A small network was shown many inputs. Here are its activations along a few directions, one row for each input.
Each table varies a few parts of the input and shows all the possible inputs, shuffled.
A made-up example of a description, with smaller parts first: one of 8 places around a ring, together with either a single point or one of 11 places along a line or (one of 3 separate values, together with one of 4 places along a line).
Shared parts are said once, and a part with two or three values counts as separate values.

Other details of the inputs vary at random and push rows far along two fixed directions, the same in every table; ignore that.

Table:
R1: [-22  49   5 -18  28 -39  30  10  11 -38  44]
R2: [-18 -54 -42 -17 -12  20  15   5 -35  25 -31]
R3: [-22  56   3 -12  32 -30  32  11   4 -45  36]
R4: [-22  61   2 -13  26 -34  30  14   0 -46  30]
R5: [-31 -59 -51 -26 -11  22  21   7 -37  28 -42]
R6: [-26 -58 -38 -31 -23   6  11   0 -21  38 -25]
R7: [-34 -64 -51 -32 -12  19  17   4 -32  38 -39]
R8: [-16 -51 -39 -30 -10  14  28   2  -2  19 -58]
R9: [ 58   6  35  61 -18  28 -70 -10  -1  20  23]
R10: [-18 -47 -41 -15 -18  11  15   8 -35  21 -33]
R11: [-18  58   3 -13  25 -37  33  14  -1 -46  35]
R12: [-23  45  18 -24  36 -38  49  -1  25 -52   4]
R13: [ 52   2  29  60 -21  23 -59  -4  -5   8  15]
R14: [-21  60   2 -12  26 -35  32  12   0 -45  31]
R15: [ 66   6  40  55 -14  34 -58 -12  31   7  -7]
R16: [ 55   3  35  60 -21  21 -68  -8   2  16  23]
R17: [-16  51  18 -31  27 -35  36   1  51 -33  20]
R18: [ 51  11  39  52 -26  27 -77 -13   7  28  20]
R19: [-30 -57 -41 -33 -19  15  10  -3 -24  45 -31]
R20: [ 52   8  38  50 -25  23 -70 -13   5  26  25]
R21: [-17 -56 -17 -22   0  17  24  -9  -4  14 -56]
R22: [-26 -57 -39 -32 -21   9  12  -1 -22  40 -25]
R23: [-22  45  33 -27  33 -38  38  -8  43 -37  15]
R24: [-20  51   4 -12  28 -35  33  13   5 -46  39]
R25: [-33 -63 -50 -31 -11  18  18   2 -32  38 -36]
R26: [ 57   9  32  65 -27  20 -64  -3  -7   7  13]
R27: [ 62   3  41  49 -13  30 -58 -13  38  15  -5]
R28: [-19  43  29 -22  40 -35  39  -5  39 -44  13]
Description of these inputs: one of 4 places along a line, together with either one of 2 separate values or one of 5 places along a line.
Changing only the place on the line of 4 turns R10 into R22. The same change can be made to R26. Which row results?
> R6
Which other rows does R17 become when the choice among 2 separate values takes its other values? List them by row number.
> R23
List by row number the other rows that have the place on the line of 4 in common with R5.
> R2, R3, R13, R15, R21, R24

Table:
R29: [ 11  -7   4  17  -1  13 -14  -4  -6   5 -14]
R30: [-45  -9 -31 -39  16  -6  49  10 -12 -13 -18]
R31: [  5 -10   6   0 -14   3  -8  -9   2   7  -7]
R32: [-55  54   9 -50  46 -56  66   6  18 -45  36]
R33: [ 19  -7   2  14  -9  10 -10  -3  -6   5 -14]
R34: [ 14  10  16  12 -11  -5 -14   2  12   2   1]
R35: [-2 -1  3 -7  3  6 -9 -6  4 11  4]
R36: [  4  -5   1   1  -4  11 -18  -8   4  13  -1]
R37: [ -5  88  41   5  33 -51  16   5  42 -63  62]
R38: [  6 -17  12   7  -4   3  -6  -7   2  15   3]
R39: [ 20  -7   2  15  -9   8 -11  -4  -6   6 -14]
R40: [  5  -4  -1   6  -6  11 -19  -3   6  16  -2]
R41: [-53  -3 -42 -35   5 -21  33  15 -43  -1  12]
R42: [  6  54  18   1  11 -20   0   3  26 -23  36]
R43: [  9  -6   3  15  -1  16 -12  -2  -6   4 -12]
R44: [  1 -11  13   1  -5   6 -14 -10   0  11  -5]
R45: [10 -7  3 -1 -5  9 -8 -6  2 22  5]
R46: [ -1  64  11  11   7 -32  -2  12 -16 -31  64]
R47: [ 10  -7   1  -4  -9  10 -12  -6   3  16   2]
R48: [  6  -6   2  14  -2  18 -10  -1  -6   3 -11]
R49: [  6 -12   4   9 -10  -1 -11   4   8   7  -5]
R50: [ 10 -12   1   1  -5  10 -15  -6   5  14   6]
R51: [ 14  -6   0  11 -10  15  -7   0  -6   3 -11]
R52: [  9   0  -2   3  -1  -4   5  -2  -4  -3 -11]
R53: [ 9 -1 -1  6 -5  6  1  0 -5 -2 -9]
R54: [ 16 -13   2  17  -4  11 -13   0  -5   2  -8]
R55: [-54 -39 -64 -42  -6 -12  38  19 -52  14  -2]
R56: [ 18 -14   2  18  -4   9 -14  -1  -5   3  -9]
R57: [ 14 -13   1  16  -4  14 -11   2  -5   1  -7]
R58: [ 11  14  10  13   8  -3  -3   4   4 -18  10]
R59: [ 10  -9  -5   8  -9   9 -17  -1   8  14   3]
R60: [  5  -1   2  10   5   5  -5  -3  -4  -1 -11]
R61: [  6  -9   4   5 -16   4  -9  -4   4  10  -9]
R62: [  9  -3   0   8  -7   9 -23   3   7  18  -4]
R63: [  9  -6  -2  -2 -12   9 -13  -6   4  14   0]
R64: [  1  -8   8   9  -9   6 -15  -6   4  10  -9]
R65: [ 19 -14   2  18  -4   8 -14  -1  -5   3  -9]
R66: [  0  47  33   0  20 -30   6  -3  25 -34  41]
R67: [ 15  -3  -3   4 -14   7 -18   4   7  19  -4]
R68: [ 11  13  13  19   4  10 -13  -1   1  -8   1]
R69: [  5  -4   1  11   2  11  -7  -2  -6   1 -12]
R70: [ 14  -9  -3  10 -10   7 -20   5   9  16   1]
R71: [-61  -4 -42 -60  27 -28  77  18  -8 -30  -8]
R72: [ 14  -7   4  18  -1  10 -16  -6  -6   6 -15]
R73: [  6 -12  13   2  -9   3  -3  -7   0  17  -1]
R74: [ 19  12  15  24   6   2 -18  -7   2  -5  -3]
R75: [10  8 20  2 -5 -4 -8 -8  8 -1  9]
R76: [-33 -37 -43 -40  -2  -1  45   6 -21   7 -38]
R77: [  5 -16   6   6 -10   3 -11  -9   4   5  -3]
R78: [  6  53  21   7  15 -15  11   6  14 -38  28]
R79: [  0 -10   9   4  -7   6 -14 -11   2   7  -8]
R80: [-57   6 -39 -62  23 -30  79  15  -8 -29 -11]
R81: [ 20 -14   3  19  -3   6 -15  -2  -5   4 -10]
R82: [ 10 -12   0  14  -5  17  -9   5  -5   0  -5]
R83: [  1  -6   8   7  -7   1 -13   1   6   9 -10]
R84: [-43 -50 -46 -51   4   0  44   2 -13  27 -21]
R85: [-47 -45 -43 -53   7   2  41   1 -16  29 -26]
R86: [ 11  -5   0  10 -10  17  -5   2  -6   2  -9]
R87: [  4  92  38   4  34 -42   6   1  42 -57  71]
R88: [ 11 -12   1  14  -5  16 -10   4  -5   0  -5]
Describe the family of inputs behind these rows.
> one of 3 separate values, together with either a single point or one of 9 places along a line or (one of 2 separate values, together with one of 5 places along a line)
Changing only the choice among 3 separate values turns R44 into R66. The same change can be made to R62. Which row results?
> R70
Changing only the choice among 3 separate values turns R65 into R39. The same change can be made to R77. Which row results?
> R31
Which other rows does R34 become when the choice among 2 separate values takes its other values? List them by row number.
> R67
Which other rows does R50 become when the choice among 3 separate values takes its other values? List them by row number.
> R35, R47
Which other rows does R79 become when the place on the line of 5 takes its other values? List them by row number.
> R32, R44, R64, R83

Table:
R89: [ 26   5  17  35 -15  10 -39  -3 -13  11  18]
R90: [ -3  10  16  -4  17 -16  20  -4  16 -25  -1]
R91: [ -3 -55 -14  -9 -17  28  -1 -10 -12  33 -47]
R92: [ 32   6  21  22 -12  14 -39  -7  18  17   6]
R93: [-24 -28 -30 -20 -11   2  12   5 -25  12  -7]
R94: [-19  71  15  -9  37 -41  38  16  24 -65  23]
R95: [-23 -25 -26 -16  -7  -3  14   5 -29  15  -7]
R96: [ -5  26  -2  -3  15  -9  12   3   2 -22   4]
R97: [ 31   1  32  31  -7  15 -25 -13  13   2  -8]
R98: [-12  21  -1  -4   5 -17   7   6  -9 -14  25]
R99: [-23 -24 -25 -15  -6  -4  15   5 -30  15  -8]
R100: [-24 -27 -29 -19 -10   1  12   5 -26  12  -7]
R101: [  1  12   7  -8   8 -22  16   2  21 -20   5]
R102: [-14 -20 -37 -18  -2  10  17   6 -21   9 -17]
R103: [ 28   2  31  25   0  19 -34 -14  12  11  -1]
R104: [-10 -24 -17 -21 -11  -2  20   1   5  10 -24]
R105: [ -4  23   6 -15   3 -15  13   2  20 -11   8]
R106: [ 36   8   7  37  -7  25 -34   8  -6   4  15]
R107: [ 28   3  19  26  -8  16 -41  -8  23  19  10]
R108: [-17  17  11 -15  27  -9  16  -5  18 -14  10]
Describe the family of inputs behind these rows.
> either one of 4 places along a line or one of 6 places along a line or (one of 2 separate values, together with one of 5 places along a line)

Table:
R109: [-14  14  -4 -10  11 -13  18   5  -3 -17   7]
R110: [ -9   9  12 -21  18 -12  27  -6  35 -17 -16]
R111: [  3 -71 -33   1 -29  36 -13  -2 -29  45 -47]
R112: [ 20   4  12  21  -9   9 -25  -3   1   7   8]
R113: [-15  15  -6 -15  10 -15  19   6   2 -14  11]
R114: [-18  14  -4 -17  10 -17  18   4   2 -10  15]
R115: [-12  10  -7 -11   8 -10  16   5  -1 -12   5]
R116: [-13   9  -5 -11   8 -11  15   4  -3 -11   7]
R117: [ 21   4  13  26  -6  11 -23  -2  -4   1   3]
R118: [-17   9  -5 -17   7 -14  15   2   1  -5  13]
R119: [ 23   5  11  26  -6  11 -22  -1  -3   0   2]
R120: [ 21   5  14  24  -6   9 -24  -3  -2   3   6]
R121: [-12  10  -7 -12   7 -11  16   5  -1 -11   7]
R122: [-15   9  -5 -13   8 -12  15   3  -1  -9   9]
R123: [ 26  -3  31  15   1  12 -17 -15  33   3 -18]
R124: [ 22   5  12  25  -7  11 -23  -1  -2   1   3]
R125: [ 19   4  12  19  -9   8 -27  -3   3  10  11]
R126: [-15  10  -7 -16   7 -13  15   4   2  -7  10]
R127: [ 19   4  14  21  -8   8 -26  -4   0   8  10]
R128: [-34 -66 -50 -35 -14  14  26   3 -31  33 -44]
Changing only one part turns R126 into R114. The same change can be made to R112. Which row results?
> R127
Describe the family of inputs behind these rows.
> one of 2 separate values, together with either a single point or one of 9 places along a line
Which other rows does R124 become when the choice among 2 separate values takes its other values? List them by row number.
> R109
Which other rows does R119 become when the choice among 2 separate values takes its other values? List them by row number.
> R117
